A small network was trained on made-up records. Each row is its average activation on records with the value named, seen along a few directions.
Values that are neighbours, or in one group, have similar rows; names and order tell nothing.
In the rows, 500 means zero.
Strong random noise was added to every row along 4 fixed directions; ignore it. To show where, here is one row again and again, with new noise each time:
[553 501 577 575 761 430 442 501 409 493 313 321 594 411 429 435 678]
[460 617 531 534 478 491 631 514 488 523 386 592 255 602 664 475 433]
[541 563 716 544 519 426 344 611 398 549 506 468 443 641 549 480 622]
[574 518 451 585 690 512 416 483 485 365 419 358 697 444 312 344 715]
[478 564 626 574 515 472 432 593 413 522 399 411 322 606 541 407 610]
[579 638 519 512 350 542 406 550 556 382 721 700 559 738 495 433 539]


Field Suz:
h12: [419 409 546 484 616 405 533 392 415 546 318 419 559 383 454 497 651]
h8: [352 521 413 568 170 691 665 560 522 527 546 612 157 691 667 541 259]
h5: [567 516 681 510 520 452 627 404 535 593 442 631 443 494 726 638 204]
h1: [297 504 308 438 341 672 735 495 483 524 275 614 129 660 740 539 315]
h7: [599 520 485 486 721 461 564 383 540 386 418 534 721 443 435 499 519]
h11: [534 534 433 429 267 564 494 659 628 430 740 638 492 521 507 536 387]
h10: [351 465 293 489 484 617 755 349 532 563 339 490 338 400 544 629 319]
h18: [445 624 459 476 315 517 564 434 492 518 487 617 259 640 539 416 445]
h9: [324 332 607 616 504 402 526 644 375 622 251 312 183 424 620 446 512]
h14: [426 540 429 495 366 588 666 449 544 484 399 721 377 575 664 536 420]
h2: [445 346 439 521 512 499 386 547 304 494 447 279 505 470 282 408 779]
h17: [412 521 192 452 497 631 802 483 592 434 429 495 402 316 624 542 315]
h13: [551 432 431 324 341 573 470 523 593 534 857 616 649 580 440 545 409]
h3: [559 555 462 449 563 392 722 339 563 570 498 629 475 242 629 596 196]
h4: [438 382 528 482 592 385 443 562 477 605 364 226 363 278 437 490 548]
h15: [318 531 264 587 295 695 638 465 671 483 381 416 105 523 420 294 532]
h6: [347 552 289 640 427 554 595 416 601 442 352 352 219 482 403 302 461]
h16: [540 600 395 450 401 611 446 556 670 284 787 581 599 581 409 337 431]
A value of Suz combines one of 6 hidden first parts with one of 3 second parts; all combinations occur once.
h8 and h9 share the first part; h8 and h1 share the second. Which value has the first part of h1 and the second part of h9?
Answer: h14
h15 and h6 share the first part; h15 and h11 share the second. Which value has the first part of h11 and the second part of h6?
Answer: h16
h18 and h12 share the first part; h18 and h3 share the second. Which value has the first part of h3 and the second part of h12?
Answer: h4

Field Zali:
p3: [431 613 598 462 352 541 395 522 278 489 494 524 228 798 632 491 528]
p2: [504 546 264 567 542 612 818 449 650 195 411 724 606 473 556 414 437]
p7: [299 377 466 385 399 581 472 686 460 638 324 281 101 417 579 429 588]
p1: [496 389 566 466 387 354 458 627 349 638 636 565 369 590 582 627 391]
p10: [504 575 515 556 598 506 591 600 541 450 417 315 287 400 509 293 467]
p8: [501 540 470 622 390 530 378 403 587 376 665 563 645 529 385 368 598]
p11: [475 412 528 518 362 654 212 637 495 556 726 405 666 675 418 617 518]
p9: [558 483 352 540 635 393 461 405 608 362 357 333 576 237 293 368 460]
p5: [381 534 471 618 593 495 635 445 426 569 129 438 273 434 596 428 543]
p4: [530 576 517 482 543 524 588 423 601 551 517 575 561 618 420 465 592]
p6: [450 485 717 481 273 512 442 579 405 672 577 379 250 589 523 552 521]
Zali is arranged as a tree with 3 forks.
Which values are neighbours of p6? Give them in the order they are listed.
Answer: p7, p1, p8, p11
Which values are neighbours of p4? Give them in the order they are listed.
Answer: p5
Which values are neighbours of p10? Give them in the order they are listed.
Answer: p9

Field Panu:
z6: [547 498 646 544 805 385 505 400 379 588 351 479 702 429 554 615 595]
z16: [578 521 679 555 632 456 294 546 435 458 465 403 683 526 526 548 568]
z12: [502 531 473 476 730 399 786 461 562 490 247 469 301 268 679 457 292]
z11: [495 589 752 452 328 411 518 492 455 612 594 772 412 737 692 657 505]
z1: [506 477 538 545 846 371 707 315 319 571 115 426 547 270 592 559 538]
z4: [460 527 694 631 512 482 362 632 350 547 337 274 270 658 531 425 641]
z3: [392 433 498 500 353 525 507 530 508 642 522 485 260 499 559 595 394]
z9: [496 420 597 529 511 404 368 485 450 662 501 355 497 391 462 561 490]
z10: [437 669 455 448 280 485 554 544 603 469 650 641 197 591 561 368 330]
z5: [517 392 300 446 624 562 579 502 509 480 473 408 669 383 413 559 524]
z2: [361 406 435 501 384 592 429 642 418 494 504 291 348 535 438 429 590]
z15: [533 363 405 469 559 565 373 506 500 440 606 410 773 399 319 509 595]
z8: [646 607 625 497 391 526 401 640 644 417 747 720 636 684 558 512 416]
z14: [447 453 309 465 206 752 451 628 563 328 693 518 487 636 343 346 572]
z13: [542 536 380 452 467 459 610 342 651 527 576 591 520 387 452 486 339]
z7: [508 481 681 501 568 383 381 489 365 623 390 483 494 559 508 550 703]
Panu is arranged as a line.
A walk along Panu starts at z14 and steps to its neighbour z5. Put z6, z16, z3, z2, z7 in the order it reaches them.
Answer: z2, z3, z16, z6, z7
Which values are neighbours of z10? Give them in the order they are listed.
Answer: z12, z13
Fewest steps between z11 and z15?
Answer: 11
